These are the activations of a small neural network, seen along a few directions. Each row is one input.
Each table varies a few parts of the input and shows all the possible inputs, shuffled.
A made-up example of a description, with smaller parts first: one of 6 places along a line, together with either a single point or one of 9 places along a line or (one of 3 separate values, together with one of 8 places around a ring).
Shared parts are said once, and a part with two or three values counts as separate values.
In the rows, 100 means zero.

Other details of the inputs vary at random and push rows far along three fixed directions, the same in every table; ignore that.

A family of inputs:
r1: [122 104 92 117 97 71 109 91 91 113 96 127]
r2: [21 73 132 124 108 121 81 71 144 104 169 42]
r3: [113 82 121 131 70 88 62 90 98 119 149 95]
r4: [157 98 89 96 103 126 29 136 90 89 72 83]
r5: [58 115 101 96 130 157 46 114 103 58 94 23]
r6: [118 93 109 108 74 64 130 86 87 122 123 133]
r7: [20 69 123 124 99 105 103 67 130 100 176 54]
r8: [24 68 117 116 105 121 74 80 136 82 166 37]
r9: [148 118 88 64 119 90 138 109 78 99 58 155]
r10: [106 99 94 90 93 73 136 94 95 105 99 141]
r11: [113 91 103 129 72 58 125 82 87 132 123 119]
r12: [114 101 107 116 86 60 122 80 93 118 120 144]
r13: [136 143 89 72 100 111 142 111 72 97 41 146]
r14: [140 124 98 104 103 139 38 131 72 60 76 87]
r15: [102 110 116 147 62 85 60 97 75 120 133 81]
r16: [63 106 96 44 139 140 143 92 128 86 71 88]
r17: [68 105 89 39 159 150 117 115 127 58 62 76]
r18: [150 93 98 91 99 117 32 141 91 72 90 90]
r19: [125 93 109 122 97 97 46 109 97 89 124 102]
r20: [118 89 121 142 79 72 72 80 85 116 154 111]
r21: [110 82 107 150 63 60 75 90 99 121 140 100]
r22: [152 96 101 98 84 108 41 120 90 94 97 103]
r23: [117 106 82 101 92 52 166 91 86 127 85 158]
r24: [143 114 73 65 102 82 151 110 83 105 43 141]
r25: [17 102 124 133 103 131 67 80 120 97 147 19]
r26: [137 120 112 108 87 121 42 123 66 86 73 104]
r27: [15 88 96 93 117 87 197 56 126 119 121 90]
r28: [106 103 100 110 99 77 135 83 98 133 98 123]
r29: [69 89 98 94 136 156 41 116 135 72 96 29]
r30: [63 101 83 51 135 137 145 98 128 92 60 74]
r31: [114 84 110 128 83 81 64 104 90 101 141 105]
r32: [64 115 96 71 112 148 115 115 109 62 74 66]
r33: [117 95 92 114 93 71 121 96 83 119 104 124]
r34: [11 106 115 101 97 121 158 72 127 103 122 70]
r35: [137 114 79 86 119 94 110 113 90 95 59 129]
r36: [105 103 97 121 93 60 140 72 90 127 111 129]
r37: [116 86 114 124 71 85 60 98 105 112 133 104]
r38: [105 81 102 148 76 74 59 94 96 109 140 92]
r39: [101 94 107 103 76 60 146 80 97 122 121 132]
r40: [112 97 105 137 90 57 121 77 86 132 124 126]
r41: [54 127 85 50 128 134 149 111 102 76 50 70]
r42: [17 85 110 122 120 90 145 62 135 113 142 69]
r43: [17 88 105 74 123 97 189 69 130 105 120 97]
r44: [99 100 89 110 86 51 166 74 87 132 106 141]
r45: [153 103 96 85 112 137 16 139 100 71 76 93]
r46: [117 87 106 137 79 83 63 102 99 121 126 92]
r47: [104 101 89 111 90 46 172 82 85 134 101 152]
r48: [104 106 106 102 84 58 156 72 102 135 108 156]
r49: [150 103 90 97 111 134 29 125 91 86 74 79]
r50: [104 104 116 156 56 79 81 92 70 107 147 108]
r51: [75 82 94 84 128 151 52 125 126 65 91 29]
r52: [126 94 113 132 82 75 69 87 86 108 138 114]
r53: [7 96 128 112 90 113 130 73 119 106 128 65]
r54: [127 131 87 63 102 104 136 121 56 83 32 147]
r55: [120 92 106 141 91 85 64 89 87 110 130 92]
r56: [58 99 80 54 135 125 147 109 134 80 59 79]
r57: [110 111 93 102 92 61 166 72 94 141 89 145]
r58: [73 113 74 40 149 144 134 108 134 78 34 83]
r59: [22 80 108 113 104 101 130 74 147 117 133 63]
r60: [149 93 87 99 104 120 29 142 92 75 78 76]
r61: [119 94 108 146 79 72 72 91 100 128 128 111]
r62: [122 86 119 129 71 76 77 94 94 125 139 113]
r63: [151 92 99 87 101 125 31 139 91 71 88 86]
r64: [63 102 90 33 141 141 144 111 134 80 60 86]
r65: [124 94 116 124 88 90 59 101 97 111 129 107]
r66: [126 128 94 65 94 102 135 122 64 87 36 138]
r67: [156 104 96 82 109 139 16 132 94 71 77 86]
r68: [108 83 108 145 69 79 58 93 107 122 135 89]
r69: [137 122 90 105 94 118 38 134 58 75 79 82]
r70: [148 117 83 54 103 91 141 119 92 106 45 161]
r71: [140 103 92 78 91 89 102 117 93 92 76 131]
r72: [71 85 95 90 117 146 53 109 131 80 99 33]
r73: [121 134 97 78 104 97 138 106 62 92 46 146]
r74: [135 108 85 57 109 104 115 128 98 83 56 130]
r75: [64 103 81 35 144 136 144 114 126 65 58 97]
Description of these inputs: one of 5 places around a ring, together with either one of 3 separate values or (one of 2 separate values, together with one of 6 places around a ring).
Changing only the place on the ring of 5 turns r29 into r47. The same change can be made to r61. Which row results? -> r23
Changing only the place on the ring of 5 turns r19 into r45. The same change can be made to r9. Which row results? -> r2
Which other rows does r41 become when the choice among 3 separate values takes its other values? List them by row number. -> r32, r66
Which other rows does r52 become when the place on the ring of 5 takes its other values? List them by row number. -> r8, r22, r39, r67
Which other rows does r58 become when the choice among 2 separate values takes its other values? List them by row number. -> r48
Which other rows does r75 become when the choice among 2 separate values takes its other values? List them by row number. -> r23

A family of inputs:
r76: [96 80 122 133 85 76 79 94 100 101 149 107]
r77: [64 73 121 121 79 83 93 80 115 106 157 93]
r78: [147 118 94 127 82 73 91 103 69 123 77 132]
r79: [60 103 105 110 88 71 184 67 121 149 109 117]
r80: [104 116 98 62 107 140 98 126 103 82 63 95]
r81: [149 119 96 49 124 125 101 114 83 81 57 136]
r82: [71 96 89 68 132 119 125 102 117 67 96 98]
r83: [57 92 114 85 94 115 123 93 122 101 117 82]
r84: [89 86 105 75 108 143 52 121 120 63 104 55]
r85: [83 96 83 62 142 104 152 103 125 93 61 106]
r86: [126 112 96 137 83 62 99 94 65 127 101 121]
r87: [130 117 112 123 75 91 73 110 67 100 99 122]
r88: [40 112 104 85 119 125 116 99 102 77 98 70]
r89: [141 108 86 130 87 81 84 106 62 109 97 100]
r90: [130 119 92 115 82 72 116 92 88 127 82 135]
r91: [125 107 62 63 135 89 152 106 101 95 54 141]
r92: [123 112 93 93 103 130 66 125 68 62 78 78]
r93: [128 85 93 112 85 65 103 93 99 121 104 129]
r94: [77 84 117 129 103 85 100 62 118 131 153 90]
r95: [99 105 116 119 86 131 25 114 103 75 114 66]
r96: [49 80 99 89 109 97 138 79 139 113 117 72]
r97: [112 82 103 114 92 123 30 118 114 99 113 54]
Changing only one part turns r81 into r94. The same change can be made to r88. Which row results? -> r86
What do these inputs look like to the network? -> one of 2 separate values, together with either a single point or one of 10 places along a line
Which other rows does r93 become when the choice among 2 separate values takes its other values? List them by row number. -> r77

A family of inputs:
r98: [47 105 111 92 97 98 152 81 100 108 103 87]
r99: [133 96 83 77 125 94 111 107 113 117 72 122]
r100: [70 116 106 96 123 135 89 93 102 95 83 57]
r101: [72 87 100 82 113 121 97 109 110 81 97 64]
r102: [128 100 104 50 116 116 78 130 105 65 79 130]
r103: [114 106 117 120 72 92 84 89 76 98 144 108]
r104: [104 109 100 119 109 113 63 108 87 96 100 77]
r105: [85 105 139 137 75 88 112 67 83 117 146 128]
r106: [38 89 133 113 90 87 105 84 108 82 158 100]
r107: [84 95 81 62 149 128 115 110 128 89 68 80]
r108: [125 90 97 105 82 83 97 106 106 107 101 116]
r109: [125 84 103 95 93 95 87 111 111 116 105 109]
r110: [74 80 94 102 120 107 83 89 128 101 113 64]
r111: [106 113 98 122 102 99 84 103 88 105 99 94]
r112: [79 91 109 32 132 131 107 112 140 69 86 111]
r113: [92 119 110 124 100 103 96 91 88 119 102 92]
r114: [81 97 101 71 132 138 101 108 100 54 89 94]
r115: [59 90 96 124 107 79 134 73 123 111 124 91]
r116: [137 107 92 75 110 140 42 131 79 47 93 79]
r117: [118 124 77 90 108 99 120 103 83 101 55 118]
r118: [122 94 104 100 91 98 82 102 90 85 132 105]
r119: [53 95 93 107 120 86 150 79 122 113 115 92]
r120: [58 98 101 88 105 101 140 95 98 93 97 83]
r121: [99 84 113 106 105 98 98 92 97 86 128 117]
r122: [134 81 89 126 99 104 21 113 110 96 112 75]
r123: [128 105 81 88 124 102 95 118 90 94 71 107]
r124: [137 89 100 65 118 107 112 101 109 95 87 147]
r125: [74 87 105 64 109 97 161 71 135 110 128 115]
r126: [98 95 83 69 135 110 125 100 135 109 75 102]
r127: [75 101 82 57 125 133 124 118 123 65 59 80]
r128: [133 76 102 139 96 100 15 104 125 105 131 75]
r129: [127 105 104 118 80 128 21 130 86 71 95 70]
r130: [110 113 109 132 90 113 42 98 83 106 103 72]
r131: [132 134 91 98 105 114 94 109 84 99 53 112]
r132: [135 100 90 120 93 45 140 86 94 143 105 153]
r133: [42 98 116 117 79 90 131 74 101 115 128 82]
r134: [45 96 100 96 95 91 150 83 102 101 108 87]
r135: [60 91 85 101 121 105 118 87 124 96 102 75]
r136: [118 110 93 112 102 113 51 109 80 92 86 79]
r137: [154 133 80 99 98 79 123 106 68 108 50 148]
r138: [125 119 122 130 54 67 113 87 60 137 108 131]
r139: [78 88 83 61 119 135 102 116 133 77 74 71]
r140: [134 99 92 60 109 111 107 109 102 83 95 119]
r141: [73 93 86 52 118 112 149 100 123 96 70 96]
r142: [122 121 85 80 89 109 112 117 79 91 54 118]
r143: [69 72 109 100 103 120 75 102 145 101 130 60]
r144: [61 68 122 107 112 107 100 77 130 93 152 92]
r145: [126 99 83 97 112 86 109 100 113 108 82 119]
r146: [131 95 91 109 112 95 65 111 86 96 93 91]
r147: [152 126 79 79 87 70 156 121 58 107 49 165]
r148: [124 131 92 93 117 134 71 120 86 90 57 88]
r149: [98 87 99 138 88 62 99 78 93 124 132 102]
r150: [119 128 102 84 96 137 78 129 84 85 60 91]
r151: [94 119 117 110 80 104 109 101 82 115 97 103]
r152: [68 105 74 79 137 135 100 109 114 67 67 60]
r153: [123 128 100 84 92 138 73 126 88 78 54 92]
r154: [108 113 82 86 122 90 134 101 80 98 66 111]
r155: [131 114 121 114 78 131 27 109 77 80 128 79]
r156: [145 101 91 83 91 72 132 114 86 119 76 148]
r157: [125 129 86 94 109 131 71 114 87 90 53 91]
r158: [129 103 114 95 80 61 111 104 77 96 114 167]
r159: [81 116 141 113 72 90 95 88 87 101 134 127]
r160: [113 113 120 85 93 118 52 123 82 64 101 114]
r161: [54 91 97 85 100 91 152 85 111 105 103 94]
r162: [99 92 113 141 70 75 85 102 78 110 138 97]
r163: [88 103 92 122 96 69 127 79 84 116 107 107]
r164: [59 128 100 60 105 120 168 90 98 104 55 101]
r165: [133 77 102 128 105 106 9 113 103 96 123 62]
r166: [102 111 111 128 66 73 120 94 78 122 117 122]
r167: [139 89 103 149 47 48 86 96 74 127 133 133]
r168: [130 111 92 129 92 57 120 97 66 123 101 136]
r169: [96 126 99 89 83 108 133 99 88 108 67 114]
r170: [91 103 121 112 92 90 124 79 83 101 124 133]
r171: [103 86 108 132 76 83 79 105 96 106 134 94]
r172: [135 86 94 78 94 107 71 116 108 103 83 102]
r173: [113 76 107 115 83 100 57 104 128 104 124 85]
r174: [83 85 87 59 148 133 98 101 140 92 76 66]
r175: [54 88 101 120 87 106 94 96 109 88 125 63]
r176: [49 97 112 126 108 101 101 75 105 109 128 61]
r177: [108 80 109 126 78 83 76 104 109 114 135 96]
r178: [69 85 92 84 121 90 143 71 136 126 102 97]
r179: [126 91 98 87 94 85 110 108 95 111 90 117]
r180: [68 79 89 92 122 107 111 82 148 113 107 78]
r181: [140 127 74 95 105 59 166 101 65 119 58 163]
r182: [127 109 95 117 70 68 120 105 73 105 93 134]
r183: [66 71 116 102 93 87 120 78 132 126 136 86]
r184: [63 82 106 103 106 118 84 109 116 86 121 59]
r185: [42 95 122 128 83 96 114 83 104 113 141 73]
r186: [90 100 99 148 85 62 115 77 93 116 128 107]
r187: [136 75 102 119 76 103 27 115 115 103 120 85]
What do these inputs look like to the network? -> one of 6 places along a line, together with either one of 3 separate values or (one of 2 separate values, together with one of 6 places around a ring)
Changing only the place on the line of 6 turns r179 into r98. The same change can be made to r145. Which row results? -> r137
Changing only the place on the line of 6 turns r175 into r187. The same change can be made to r120. Which row results? -> r183
Which other rows does r126 become when the choice among 2 separate values takes its other values? List them by row number. -> r143
Which other rows does r179 become when the choice among 2 separate values takes its other values? List them by row number. -> r165
Which other rows does r152 become when the place on the line of 6 takes its other values? List them by row number. -> r117, r122, r135, r157, r180
Which other rows does r155 become when the choice among 3 separate values takes its other values? List them by row number. -> r105, r159
Start at r129 and move only the place on the ring of 6, one step at a time. The first step leads to r142. Which rows follow, in order? -> r133, r98, r185, r166
